A small network was shown many inputs. Here are its activations along a few directions, one row for each input.
In each table, some parts of the input vary, and every possible input appears once, in random order.
A made-up example of a description, with smaller parts first: one of 8 places around a ring, together with either a single point or one of 11 places along a line or (one of 2 separate values, together with one of 6 places along a line).
Shared parts are said once, and a part with two or three values counts as separate values.
In the rows, zero is written as 128.

Other details of the inputs shift rows strongly along three fixed directions, in all tables alike. That doesn't count.

Table:
row 1: | 132 | 130 | 133 | 109 | 131 | 119 | 145 | 106 | 131 | 131 | 106 | 136 |
row 2: | 135 | 134 | 142 | 199 |  92 | 138 |  92 | 124 | 173 | 174 | 134 | 110 |
row 3: | 127 | 131 | 143 | 107 | 121 |  99 | 135 | 113 | 138 | 114 | 109 | 125 |
row 4: | 125 | 121 | 127 | 109 | 109 | 120 | 138 | 105 | 132 | 128 | 108 | 126 |
row 5: | 121 | 127 | 121 | 152 | 144 | 134 | 157 | 145 |  88 |  96 | 163 | 136 |
row 6: | 142 | 114 | 149 | 103 | 134 | 116 | 127 | 113 | 123 | 128 | 104 | 118 |
row 7: | 118 | 136 |  95 |  83 | 209 | 166 |  82 | 182 | 141 | 184 | 119 | 169 |
row 8: | 133 | 128 | 136 | 110 | 123 | 121 | 146 |  99 | 133 | 123 | 106 | 129 |
row 9: | 135 | 106 | 133 | 136 | 147 | 148 | 143 | 150 |  74 |  84 | 160 | 119 |
row 10: | 140 | 139 | 143 | 191 |  88 | 140 |  99 | 132 | 180 | 176 | 141 | 107 |
row 11: | 114 | 123 | 122 | 136 | 142 | 128 | 146 | 150 |  91 |  72 | 164 | 126 |
row 12: | 127 | 123 | 129 | 110 | 110 | 121 | 143 | 104 | 128 | 133 | 107 | 128 |
row 13: | 117 | 122 | 118 | 142 | 143 | 137 | 145 | 150 |  96 |  75 | 166 | 127 |
row 14: | 103 | 150 |  84 | 104 | 203 | 148 |  98 | 174 | 144 | 188 | 118 | 184 |
row 15: | 120 | 119 | 116 | 136 | 143 | 142 | 149 | 143 |  93 |  76 | 161 | 128 |
row 16: |  95 | 148 |  84 |  91 | 203 | 144 |  83 | 180 | 151 | 168 | 120 | 176 |
row 17: | 144 | 155 | 114 | 186 |  80 | 149 |  85 | 106 | 174 | 164 | 145 | 112 |
row 18: | 125 | 121 | 123 | 103 | 115 | 120 | 131 | 114 | 135 | 126 | 107 | 128 |
row 19: | 113 | 123 | 117 | 163 | 126 | 131 | 151 | 153 |  83 | 101 | 172 | 131 |
row 20: | 141 | 108 | 144 | 106 | 113 | 124 | 125 | 114 | 121 | 134 | 104 | 116 |
row 21: | 115 | 151 | 119 | 234 | 120 | 148 | 123 | 161 | 135 | 120 | 193 | 125 |
row 22: | 139 | 117 | 148 | 102 | 113 | 113 | 128 | 120 | 121 | 138 | 110 | 111 |
row 23: | 121 | 127 | 137 | 106 | 109 | 100 | 132 | 118 | 132 | 124 | 110 | 125 |
row 24: | 118 | 122 | 116 | 149 | 142 | 146 | 151 | 141 |  91 |  81 | 168 | 130 |
row 25: | 147 | 120 | 151 |  94 | 132 | 119 | 134 | 121 | 130 | 129 | 111 | 116 |
row 26: | 127 | 124 | 130 | 114 | 109 | 117 | 145 | 106 | 126 | 138 | 107 | 131 |
row 27: | 124 | 128 | 135 | 110 | 110 | 101 | 139 | 115 | 126 | 132 | 108 | 128 |
row 28: | 124 | 121 | 130 | 104 | 108 | 111 | 132 | 113 | 134 | 119 | 107 | 123 |
row 29: | 133 | 131 | 140 | 114 | 123 | 102 | 146 | 107 | 130 | 127 | 107 | 131 |
row 30: | 148 | 118 | 147 |  95 | 132 | 129 | 131 | 116 | 129 | 128 | 108 | 119 |
row 31: | 152 | 136 | 124 | 102 | 114 | 128 | 119 |  92 | 129 | 119 | 117 | 117 |
row 32: | 142 | 146 | 146 | 192 | 107 | 137 |  97 | 129 | 181 | 168 | 137 | 108 |
Each input here is: one of 2 separate values, together with either a single point or one of 5 places around a ring or one of 10 places around a ring.
Which other rows does row 16 become when the choice among 2 separate values takes its other values? List them by row number.
> row 11
Which other rows does row 26 become when the place on the ring of 10 takes its other values? List them by row number.
> row 4, row 12, row 14, row 16, row 18, row 19, row 23, row 27, row 28

Table:
row 33: | 138 | 129 | 119 | 109 | 128 | 133 | 116 | 128 | 125 | 133 | 124 | 131 |
row 34: | 154 | 109 | 174 | 155 |  48 | 103 | 164 |  78 | 118 |  79 | 126 |  78 |
row 35: | 121 | 135 | 119 | 120 | 136 | 119 | 133 | 121 | 127 | 129 | 117 | 141 |
row 36: | 116 | 125 | 119 | 112 | 133 | 122 | 135 | 123 | 126 | 127 | 115 | 144 |
row 37: | 119 | 135 | 124 | 109 | 135 | 119 | 135 | 126 | 133 | 123 | 122 | 138 |
row 38: | 115 | 157 | 115 | 223 |  99 | 147 |  99 | 138 | 197 | 171 | 150 | 128 |
row 39: | 128 | 126 | 133 | 123 | 131 | 125 | 122 | 135 | 129 | 140 | 122 | 127 |
row 40: | 134 | 125 | 130 | 121 | 134 | 132 | 127 | 128 | 129 | 140 | 123 | 130 |
row 41: | 123 | 140 | 122 | 117 | 137 | 115 | 132 | 123 | 130 | 127 | 123 | 138 |
row 42: | 128 | 123 | 132 | 118 | 133 | 122 | 124 | 134 | 128 | 136 | 121 | 127 |
row 43: | 130 | 124 | 133 | 114 | 138 | 126 | 123 | 129 | 130 | 126 | 119 | 129 |
row 44: | 128 | 123 | 133 | 116 | 136 | 122 | 123 | 133 | 130 | 130 | 121 | 127 |
row 45: | 135 | 125 | 130 | 120 | 137 | 132 | 129 | 125 | 131 | 134 | 122 | 129 |
row 46: | 131 | 127 | 132 | 122 | 131 | 131 | 125 | 130 | 129 | 142 | 124 | 129 |
row 47: | 128 | 127 | 133 | 123 | 131 | 128 | 123 | 133 | 127 | 142 | 123 | 127 |
row 48: | 119 | 118 | 112 | 171 | 157 | 163 | 147 | 174 |  64 |  70 | 202 | 127 |
row 49: | 130 | 127 | 118 | 104 | 134 | 138 | 118 | 117 | 124 | 127 | 122 | 125 |
Describe the family of inputs behind these rows.
> either one of 2 separate values or one of 5 places around a ring or one of 10 places around a ring
A walk changes only the place on the ring of 10. It starts at row 47 and steps to row 39. List the rest of the walk in order.
> row 42, row 44, row 43, row 34, row 48, row 45, row 40, row 46

Table:
row 50: | 138 | 128 | 134 | 100 | 123 | 117 | 121 | 111 | 142 | 142 |  98 | 124 |
row 51: | 116 | 126 | 120 | 131 | 138 | 126 | 140 | 143 | 110 | 127 | 135 | 140 |
row 52: | 126 | 123 | 126 | 124 | 142 | 139 | 130 | 141 | 114 | 121 | 138 | 131 |
row 53: | 127 | 123 | 122 | 125 | 141 | 139 | 127 | 140 | 113 | 119 | 136 | 130 |
row 54: | 137 | 128 | 136 | 104 | 123 | 123 | 122 | 113 | 148 | 145 | 100 | 127 |
row 55: | 138 | 129 | 134 | 100 | 124 | 117 | 121 | 112 | 143 | 143 |  99 | 124 |
row 56: | 145 | 111 | 163 | 186 |  54 | 117 | 156 |  96 | 116 |  92 | 150 |  82 |
row 57: | 129 | 124 | 121 | 124 | 140 | 137 | 126 | 140 | 114 | 119 | 139 | 131 |
row 58: | 127 | 123 | 121 | 123 | 140 | 138 | 128 | 140 | 115 | 121 | 140 | 130 |
row 59: | 128 | 128 | 123 | 123 | 141 | 134 | 127 | 141 | 112 | 121 | 141 | 129 |
row 60: | 122 | 130 | 135 | 118 | 108 | 104 | 125 | 112 | 151 | 137 | 102 | 126 |
row 61: | 128 | 127 | 123 | 125 | 141 | 134 | 126 | 141 | 112 | 121 | 140 | 129 |
row 62: | 126 | 136 | 119 | 109 | 114 | 117 | 127 |  97 | 146 | 137 | 101 | 135 |
row 63: | 127 | 164 | 120 | 222 | 119 | 156 |  68 | 141 | 220 | 209 | 141 | 130 |
row 64: | 127 | 123 | 123 | 125 | 141 | 139 | 128 | 141 | 114 | 119 | 137 | 130 |
row 65: | 122 | 132 | 135 | 117 | 109 | 106 | 127 | 114 | 153 | 139 | 104 | 127 |
row 66: | 126 | 125 | 126 | 127 | 143 | 135 | 127 | 141 | 111 | 121 | 137 | 131 |
row 67: | 126 | 122 | 124 | 127 | 142 | 139 | 128 | 140 | 112 | 121 | 136 | 131 |
row 68: | 117 | 134 | 120 | 132 | 148 | 125 | 139 | 135 | 122 | 109 | 135 | 141 |
row 69: | 128 | 126 | 122 | 125 | 141 | 134 | 125 | 140 | 111 | 121 | 139 | 129 |
row 70: | 139 | 124 | 134 | 100 | 122 | 117 | 121 | 109 | 143 | 141 |  99 | 127 |
row 71: | 134 | 117 | 154 | 181 |  57 | 108 | 168 | 102 | 113 | 100 | 147 |  97 |
row 72: | 136 | 125 | 139 | 105 | 125 | 116 | 123 | 110 | 143 | 145 | 100 | 124 |
row 73: | 138 | 126 | 134 | 100 | 124 | 119 | 121 | 112 | 145 | 143 | 101 | 128 |
row 74: | 128 | 128 | 122 | 123 | 140 | 136 | 128 | 141 | 113 | 120 | 140 | 128 |
row 75: | 116 | 135 | 105 | 125 | 135 | 135 | 134 | 128 | 115 | 115 | 140 | 141 |
row 76: | 116 | 134 | 105 | 126 | 135 | 135 | 133 | 128 | 115 | 114 | 138 | 141 |
row 77: | 126 | 123 | 125 | 126 | 142 | 139 | 128 | 141 | 113 | 121 | 137 | 131 |
row 78: | 135 | 124 | 141 | 176 |  51 | 116 | 163 |  85 | 116 |  85 | 150 |  96 |
row 79: | 111 | 128 | 119 | 126 | 137 | 123 | 132 | 145 | 118 | 116 | 138 | 135 |
row 80: | 111 | 128 | 119 | 126 | 137 | 123 | 131 | 145 | 117 | 116 | 137 | 136 |
row 81: | 127 | 126 | 128 | 125 | 142 | 136 | 129 | 142 | 113 | 122 | 139 | 130 |
row 82: | 126 | 123 | 125 | 125 | 142 | 139 | 129 | 141 | 113 | 121 | 138 | 130 |
row 83: | 134 | 115 | 154 | 182 |  57 | 107 | 166 | 101 | 111 |  99 | 145 |  97 |
row 84: | 128 | 127 | 126 | 124 | 142 | 134 | 127 | 141 | 112 | 121 | 141 | 131 |
row 85: | 125 | 132 | 133 | 122 | 117 | 112 | 132 | 116 | 147 | 154 | 104 | 135 |
row 86: | 119 | 161 | 104 | 244 | 130 | 177 |  73 | 168 | 190 | 183 | 179 | 135 |
row 87: | 129 | 124 | 122 | 123 | 140 | 137 | 128 | 141 | 115 | 120 | 141 | 131 |
row 88: | 137 | 127 | 135 | 102 | 124 | 122 | 122 | 112 | 147 | 144 |  99 | 127 |
row 89: | 126 | 124 | 126 | 126 | 144 | 135 | 130 | 141 | 113 | 123 | 140 | 128 |
row 90: | 117 | 135 | 120 | 131 | 148 | 125 | 141 | 136 | 123 | 110 | 137 | 141 |
row 91: | 126 | 126 | 127 | 126 | 143 | 135 | 128 | 142 | 112 | 121 | 138 | 131 |
row 92: | 126 | 142 | 133 | 131 | 124 | 111 | 128 | 109 | 165 | 139 | 104 | 135 |
row 93: | 137 | 128 | 139 | 101 | 124 | 115 | 121 | 111 | 141 | 142 | 101 | 127 |
row 94: | 126 | 143 | 133 | 130 | 124 | 112 | 129 | 109 | 166 | 141 | 106 | 135 |
row 95: | 127 | 126 | 127 | 125 | 142 | 135 | 129 | 142 | 112 | 121 | 139 | 130 |
row 96: | 137 | 131 | 135 | 102 | 125 | 118 | 121 | 113 | 144 | 145 | 103 | 126 |
row 97: | 137 | 129 | 139 | 102 | 125 | 117 | 121 | 113 | 144 | 145 | 103 | 128 |
row 98: | 128 | 128 | 121 | 123 | 141 | 136 | 128 | 141 | 113 | 120 | 140 | 128 |
row 99: | 127 | 122 | 120 | 125 | 140 | 138 | 127 | 139 | 113 | 120 | 139 | 130 |
row 100: | 135 | 126 | 139 | 107 | 125 | 121 | 124 | 113 | 148 | 147 | 102 | 125 |
row 101: | 128 | 125 | 125 | 126 | 142 | 133 | 125 | 140 | 111 | 121 | 139 | 131 |
row 102: | 127 | 124 | 122 | 123 | 140 | 138 | 129 | 140 | 115 | 121 | 141 | 130 |
row 103: | 136 | 125 | 140 | 107 | 124 | 119 | 123 | 111 | 145 | 145 |  99 | 125 |
row 104: | 126 | 122 | 124 | 127 | 144 | 134 | 128 | 140 | 111 | 123 | 138 | 129 |
row 105: | 126 | 123 | 126 | 126 | 143 | 137 | 130 | 141 | 114 | 122 | 138 | 129 |
The inputs of row 77 and row 67 match in every part but one. If row 61 is changed in the same way as row 77 into row 67, which row does it become?
> row 69
The inputs of row 64 and row 88 match in every part but one. If row 93 is changed in the same way as row 64 into row 88, which row does it become?
> row 84
Describe the family of inputs behind these rows.
> one of 4 places along a line, together with either one of 4 separate values or one of 10 places around a ring
Which other rows does row 83 become when the choice among 4 separate values takes its other values? List them by row number.
> row 60, row 62, row 68
Which other rows does row 80 become when the choice among 4 separate values takes its other values? List them by row number.
> row 51, row 76, row 92
A walk changes only the place on the line of 4. It starts at row 87 and steps to row 73. List the rest of the walk in order.
> row 57, row 70
Which other rows does row 52 become when the place on the ring of 10 takes its other values? List them by row number.
> row 54, row 74, row 81, row 87, row 89, row 96, row 97, row 100, row 102
